These are the activations of a small network on made-up records, seen along a few directions, one row for each record.
Each row is followed by the record's values for the fields Y, T, U, J, S.
The largest differences between rows may come from other fields.
Random noise pushes rows far along 9 fixed directions. That doesn't count. These rows show it; they differ only by the noise:
[  71 -106 -399  227 -136  208 -100  -36  262  -17  -18  279   96  -80
  297  203  115    5   31   29  299  -30  207  -42  367 -264]
[-185  155   93 -351    7  268  107  422  225   72  284 -314  -69  344
  308  173  141 -161  118  199  103 -368   95 -127   97 -361]
[-325 -545  366 -313  -35 -262  563  -11  267  129  266 -485 -345  638
  -71  708 -195  -61  556 -305 -466  314  307  -72 -183   73]
[-108   51  -24 -113  108 -275  440 -189  -25 -257 -154  -52   -5  219
  544  417 -455   50  106 -106 -573   68 -149 -525 -348 -153]
[ -37  176  129  183 -140 -261   79  -85 -137   26 -333  -27   61  159
   -1  204   46 -127   87  152  -76  165  -71 -217  -42 -140]
[-129 -213   29 -333   60  184  282  507  239  238  126 -290 -349  -10
 -124 -419  134  -28  -90  127  514   87  102  300  469 -502]
[  16    7   63 -332   12 -237  183  184  -74   31 -339   68 -352   74
  115  414 -206  431  271  152 -183  209 -130 -130 -177  113]
[-118   72  236  141   10 -181 -331 -213 -365  -89  199  123 -218  251
 -122  132  -66   41  310   62  -71    9  -35  399 -400  435]
[ 119 -552    9 -602  313   46  266  255  268 -173  214  -21 -152 -201
  237 -342 -340  107 -227 -384  100    4  -92  -71  415 -174]
[ -17 -666  142 -254  311  -66  209 -195  176 -299  515 -103   19   37
  171 -265 -403 -233 -125 -653 -156   21   33    2  182    2]
[ -40  208  109    0   -7  -46   91   63  -19   22 -164 -177  102  152
  130  146   56 -190   49  104  -81  -46  -35 -289    0 -232]

[-149 -353 -119  153 -206  -84  -71 -214  158 -169  352  303  -50   41
  -58  -93  -38  123 -127 -102  178  -96   89  320  153  167] -> Y=y5, T=t3, U=u2, J=j3, S=s5
[-442  473  389   53 -274 -435  207   56 -385   66  -83 -139 -308  528
 -150   93   14   40  143  545 -121   51 -224  201 -557    1] -> Y=y6, T=t2, U=u1, J=j1, S=s5
[-108  214 -190 -593  -14   66  394  548   90   63   72   71 -393   73
  398  153 -265  490   86  346  -14  -78 -179  -59 -275 -178] -> Y=y2, T=t2, U=u2, J=j3, S=s5
[  90   63   70   33 -129  150 -419  121   -6  -25  413  227  190  -30
 -201 -239  197  -19 -143  147  382 -362   13  259   93  234] -> Y=y2, T=t3, U=u1, J=j1, S=s7
[  96 -329  -22 -549  158   74  246  233  364 -119   10  -80   32 -213
  118  -88 -164  233 -252 -249  -83 -237  -50 -329  355  -32] -> Y=y5, T=t3, U=u2, J=j2, S=s5
[-115  -18  203  162  -11 -214  118 -159 -191  -54  116  -90    3  113
 -153 -282  -62 -263 -131  -77  -56  120  -98  109 -110  -46] -> Y=y3, T=t4, U=u2, J=j3, S=s6
[ 195  -63  317 -517  238  113 -251  507 -134  138   19  -91 -264 -147
 -258 -402   57  115   56   79  372   45 -129  348  138   92] -> Y=y2, T=t1, U=u1, J=j1, S=s7
[ 113 -512 -181  426 -193  124 -143 -304  398  -59   47  150  388  -52
   13  126  248 -369  -89 -388  225   70  355 -100  664 -171] -> Y=y7, T=t4, U=u1, J=j1, S=s7
[ -73  -82  114 -123  -33 -217  212    1  -16 -101   52    3  -53  113
   42 -140 -171    5 -128   13  -47   26 -150  -73  -25  -74] -> Y=y6, T=t1, U=u3, J=j1, S=s6
[ 199 -366 -202  156  321   71  -45 -427   51 -216   30   83  208 -235
  189   82 -319  -74   21 -587 -346  147  121 -202    2  165] -> Y=y4, T=t1, U=u2, J=j2, S=s7
[-149 -210   53 -133  186  201   77   36  206  135  116 -398 -175  103
  -89  162   99  -93  222 -218 -117   -6  276  134   77  -17] -> Y=y1, T=t4, U=u3, J=j1, S=s5
[-124  332  215  136   98 -286   17 -254 -389 -143  -93  -32   42   65
  -68 -163 -187  -35  -79   61 -310  -27 -264  -12 -489  205] -> Y=y6, T=t2, U=u1, J=j1, S=s5
[   3 -175 -264  -40  383  228    2 -116  -47 -183  153   48 -205 -245
  243 -303 -318  152  -53 -247  -62    6   14  229  -78  -20] -> Y=y7, T=t4, U=u2, J=j2, S=s7
[ 336   64 -138 -173    5  156   75  249  273  113 -231    9  443 -297
   78   -2  118 -151 -232 -118   79  -56  -38 -581  363 -223] -> Y=y2, T=t2, U=u2, J=j3, S=s5
[  93  393   40 -248   43  124 -443  288 -250 -237  182  344   91   -2
  462 -234  -43  -11 -184  234  180 -404 -371   -2 -109   14] -> Y=y4, T=t2, U=u2, J=j3, S=s7
[ -14 -149  -66  -88  429  265 -318  -74 -171 -183  493   96 -279 -211
    6 -577 -214  133  -60 -207  134 -129  -14  669 -194  317] -> Y=y5, T=t2, U=u1, J=j1, S=s6
[ -67 -208  211    2  133 -199  139 -102 -140 -186  124 -113  -17   18
  -46 -586 -149 -320 -303 -163   89  131 -169  143  148 -237] -> Y=y4, T=t1, U=u3, J=j1, S=s7
[   9 -162  233  -78 -165  -22  -92   83  171  -57  144   -7  196  188
   25  -38  180 -281 -131  -40  169 -139   19 -102  342 -145] -> Y=y5, T=t2, U=u1, J=j1, S=s6
[ -25 -188 -389  123  -23  478   87   21  539   75  163 -140  236  -75
  245   98  187 -225  -67 -197  142 -190  386 -171  433 -414] -> Y=y7, T=t2, U=u2, J=j3, S=s5
[-169  -55  -91   56   11 -174  -57 -342 -119 -315  179  256 -202   66
  132  111 -280  348   37  -15 -265 -159  -91  226 -363  392] -> Y=y5, T=t3, U=u3, J=j1, S=s5
[ 242 -404 -347  -79  345  546  -97  158  356  264   15 -163  -53 -429
  -88  -76  121    1  115 -410  199  216  376  168  390  -34] -> Y=y4, T=t2, U=u3, J=j1, S=s7
[  -8  333 -334  391   50   41  367 -180   28  135 -154  -92  198 -161
    1 -104  -76  -37  -87  141 -102  164   25 -265 -216 -304] -> Y=y2, T=t3, U=u1, J=j1, S=s7
[ -48  128  -33  -29   64  258 -126  212  -35  199  119 -111 -213  -77
 -220 -186  194   76   36  180  257  -99  107  347   26   -6] -> Y=y3, T=t4, U=u2, J=j2, S=s6
[-285  221   20 -320 -176 -240  567  234  133  -61 -397 -222 -157  340
  472  421  -67   92  -33  326 -302  -59 -179 -508  -34 -514] -> Y=y1, T=t4, U=u3, J=j1, S=s5
[-200  133  164  101 -197 -551  166 -250 -297 -185  -19  270 -120  231
  -48   94 -308  274  -12  189 -249   79 -283   27 -489  317] -> Y=y6, T=t3, U=u1, J=j1, S=s6
[ -45 -423   99  160 -154 -105  -28 -113   81  177   83   26 -225  130
 -400  233  148   35  270 -143  119  320  280  375  130  255] -> Y=y3, T=t4, U=u1, J=j1, S=s6
[ -98  380   22 -273  -88  -39  362  378  -21  326  -92 -237 -169   81
 -134  196    6  274  110  349 -138   57  -67 -181 -397  -11] -> Y=y2, T=t2, U=u1, J=j1, S=s5
[ -45  130  -55 -179  -49  413 -157  284  328   87   32 -221  164  139
  254  383  355 -177   86   74   68 -450  220 -263  345 -255] -> Y=y1, T=t4, U=u2, J=j2, S=s5
[ 420   92  113   59 -109   77 -341    4  129   50 -426   11  515 -169
  -43  341  344 -265  -24  -66   10 -171   69 -527  422   21] -> Y=y2, T=t2, U=u1, J=j1, S=s7
[ -80  113  -71 -287   66  284  251  378  161  117  220 -215 -111   70
  204 -145    1  -46  -35  127  116 -122   21  -18   18 -354] -> Y=y2, T=t2, U=u2, J=j2, S=s5
[ 162  507  152  -23  113 -152 -226 -153 -320 -456 -143  169  494  -59
  465 -184 -138 -268 -422   33 -308 -470 -510 -578 -176  -10] -> Y=y3, T=t4, U=u3, J=j1, S=s8
[ 176 -375 -328  264   93  201 -386 -340   34 -182   19  331 -135  -49
  259  333  -51  173  368 -176   19  158  274  331   50  233] -> Y=y2, T=t2, U=u1, J=j1, S=s6
[  -4 -163  -57 -168  -65 -153   72  165  -72  -58  327  350 -237 -153
 -130 -564 -154  250 -298  114  439  118 -215  454   95    5] -> Y=y2, T=t3, U=u3, J=j1, S=s7
[ 268 -785  520 -318   20 -243  -35  -79  182  -29   64 -101  138  227
 -177  407  -58 -233  288 -602 -235  334  140 -261  305  333] -> Y=y2, T=t2, U=u1, J=j1, S=s7
[ 146 -110  179 -291  217  201  127  154  190  254  226 -438   80    2
 -307  119   61  -59  229 -226 -217   38  163 -200 -102  210] -> Y=y2, T=t3, U=u3, J=j1, S=s7
[-176  538 -324  -78   58  598 -253  186  119 -125  374  -21   41  249
  718  359   66   22  154  332  -61 -758  124 -118 -277 -192] -> Y=y7, T=t2, U=u2, J=j2, S=s8
[ 129 -169   58 -422   55  -53 -412  128 -116 -381  220  521 -198   -6
  359   47 -224  386   -4  -38   29 -260 -268  173  -28  416] -> Y=y5, T=t4, U=u2, J=j3, S=s7
[-185  270  -20  -38  339   77  483 -168   84   -4   93 -534  170   92
  161  135 -295 -100   32 -181 -671 -168   44 -483 -550  -45] -> Y=y6, T=t3, U=u1, J=j1, S=s6
[  -5  121  -41   76   51  164 -309  -27  -66 -117  293  142   76  -33
   89 -301   36  -57 -143   75  232 -328  -34  206   13   36] -> Y=y6, T=t1, U=u1, J=j1, S=s6
[ -43  151  107 -374  413  271  -39  134  -16  -33  343 -311  -97   27
  115  -53 -190   97  106  -96 -280 -371   -6  -12 -387  236] -> Y=y6, T=t1, U=u1, J=j1, S=s6
[ 228  -56 -307 -153  338  185   41  -36  143 -239 -240  108  139 -341
  508   40 -245  137 -130 -278 -241  -61  -69 -392  100 -102] -> Y=y5, T=t4, U=u1, J=j1, S=s7
[-312 -401  -86  147  -92  271  110 -104  338  149  685 -212 -151  326
 -121  187  126 -208  243 -218  103  -73  504  399   91  -46] -> Y=y3, T=t4, U=u2, J=j2, S=s8
[ 138  256  116  -39  -50  106  -29  154  184   87 -297 -213  433  -20
   25  209  331 -275 -125   29  -71 -246   11 -579  263 -169] -> Y=y3, T=t4, U=u1, J=j1, S=s6
[  89   57  372 -319   75 -133   47  269 -159   99 -242 -214   -3   57
  -68 -160   54 -153   -1   56    0  214 -210 -167   78 -149] -> Y=y2, T=t2, U=u3, J=j1, S=s6

Here are new rows. What are their fields?
[-189  -14 -406  297   29  168  227 -216  170  -18   33  -61 -112   81
  320  312 -103   53  183   -3 -128   40  273    8 -115 -232] -> Y=y4, T=t1, U=u1, J=j1, S=s7
[  75  148  801 -280  -59 -305 -240   96 -238  -33   68 -254  297  317
 -340   86  173 -380  -24  -78 -282 -265 -245 -322 -116  399] -> Y=y3, T=t4, U=u2, J=j3, S=s6
[  28 -523  166 -409  -32 -426  -75  -93 -143 -381  314  583 -312   12
   90 -116 -502  453  -88 -228  -42   75 -320  312 -106  541] -> Y=y6, T=t2, U=u2, J=j3, S=s5
[ 227 -139 -268 -195  584  457   42   29  229 -101   61 -227  233 -453
  326 -347 -218 -116 -222 -480 -130 -140   79 -296  177 -193] -> Y=y4, T=t1, U=u1, J=j1, S=s7
[ -88 -149 -190  399 -139 -236 -264 -377 -223 -297  -60  578 -206  -59
  133 -112 -111  169  -51   36  210  146  -89  496   65  108] -> Y=y1, T=t4, U=u1, J=j1, S=s5
[ -63 -129   91  293 -106  -61 -132 -321   94  -67   91  -58  255   37
 -259  -22  175 -224 -101 -173  -48 -126  128    1  134  162] -> Y=y5, T=t3, U=u3, J=j1, S=s5
[  87 -170  -96 -104 -230 -120  277  210  262   48 -198  164  137 -205
 -110 -230   84  183 -343  160  322   91  -98 -198  465 -265] -> Y=y2, T=t3, U=u1, J=j1, S=s7
[-166   92  338  111   65 -200   38  -51 -323  250  -15 -299 -243   73
 -654 -297   36  -14  122   78  -10  240    2  393 -307  247] -> Y=y6, T=t1, U=u2, J=j2, S=s6
[ -39  309 -104  326  365  -29   27 -329 -420  185 -403 -272 -342 -157
 -282  183 -172  242  427   31 -451  385   80  220 -719  351] -> Y=y4, T=t1, U=u3, J=j1, S=s7
[-222 -350  394 -611  -32 -215  243  343   49  -97  290 -106 -516  334
   -3 -165 -167  216   -4  121   93   -6 -147  335   47  -25] -> Y=y5, T=t2, U=u1, J=j1, S=s6
[-156  267   89 -116  -54   68   88   42   65  -96  166 -155  213  318
  355  255  -24 -207    4   82 -257 -367  -35 -379 -185 -164] -> Y=y6, T=t2, U=u2, J=j2, S=s5
[  15 -396   72  206   -7    6 -306 -194  -35 -180  229  179  -32  -79
 -162 -480   81 -163 -187 -150  374   12   43  488  372   32] -> Y=y7, T=t4, U=u1, J=j1, S=s7
[  74 -123  177 -250  118  -70  184   38  -42   -9  299 -161   65   91
  -16  -61 -218  -80   42 -190 -269  108  -80 -129 -299  175] -> Y=y2, T=t2, U=u3, J=j1, S=s5
[-121  -47  317  562 -141 -314 -354 -380 -495  -99  206  190   82  128
 -357 -610   68 -497 -162  -43  284  270 -133  561  -41   71] -> Y=y4, T=t2, U=u2, J=j2, S=s7
[ 391 -270   30 -326   51 -320   76   59 -131  -52 -486  348  -49 -488
 -138 -140 -324  425 -217 -199  -53  362 -325 -198  214  218] -> Y=y2, T=t2, U=u2, J=j2, S=s5
[ -90 -232   78 -118   80 -196  394 -200  165 -195   65 -126  166  124
  223  101 -292 -132 -119 -334 -388   -3  -39 -384  -31  -89] -> Y=y6, T=t2, U=u1, J=j1, S=s5
[ 174  306  -40   -2 -350  152 -195  446   61  240 -148  244  261  -30
   15  -75  384 -171 -137  399  541  -58  -85 -143  392 -331] -> Y=y2, T=t2, U=u2, J=j2, S=s5
[-264  102 -477 -170 -248  153 -113  306   -4 -164  377  645 -623  238
  705  211 -157  572  177  547  411 -148  -73  591 -187 -127] -> Y=y4, T=t2, U=u3, J=j1, S=s7
[ -33  131   -1  139  -30 -245   54 -161 -212   15 -309  115 -194   29
  -75  293  -92  269  186  111 -229  201  -63   21 -319  246] -> Y=y3, T=t4, U=u1, J=j1, S=s6
[  62 -222  254 -241   40 -107   60  176  -48  205 -131 -137 -297   91
 -205  170   -8  119  309  -37  -14  385   49  114  -11  102] -> Y=y2, T=t2, U=u1, J=j1, S=s7
[  29  153  224  160  174 -201 -152 -317 -388 -137   -9  -16   88   52
  -75  -11 -170 -150   67 -180 -385   28 -162  -48 -441  355] -> Y=y3, T=t4, U=u2, J=j3, S=s6
[  44  142   60   63 -123 -386 -106 -139 -232 -251 -434  382   17  -40
  191   86  -99  153 -132  126  -64   34 -321 -142   19   61] -> Y=y1, T=t4, U=u1, J=j1, S=s5
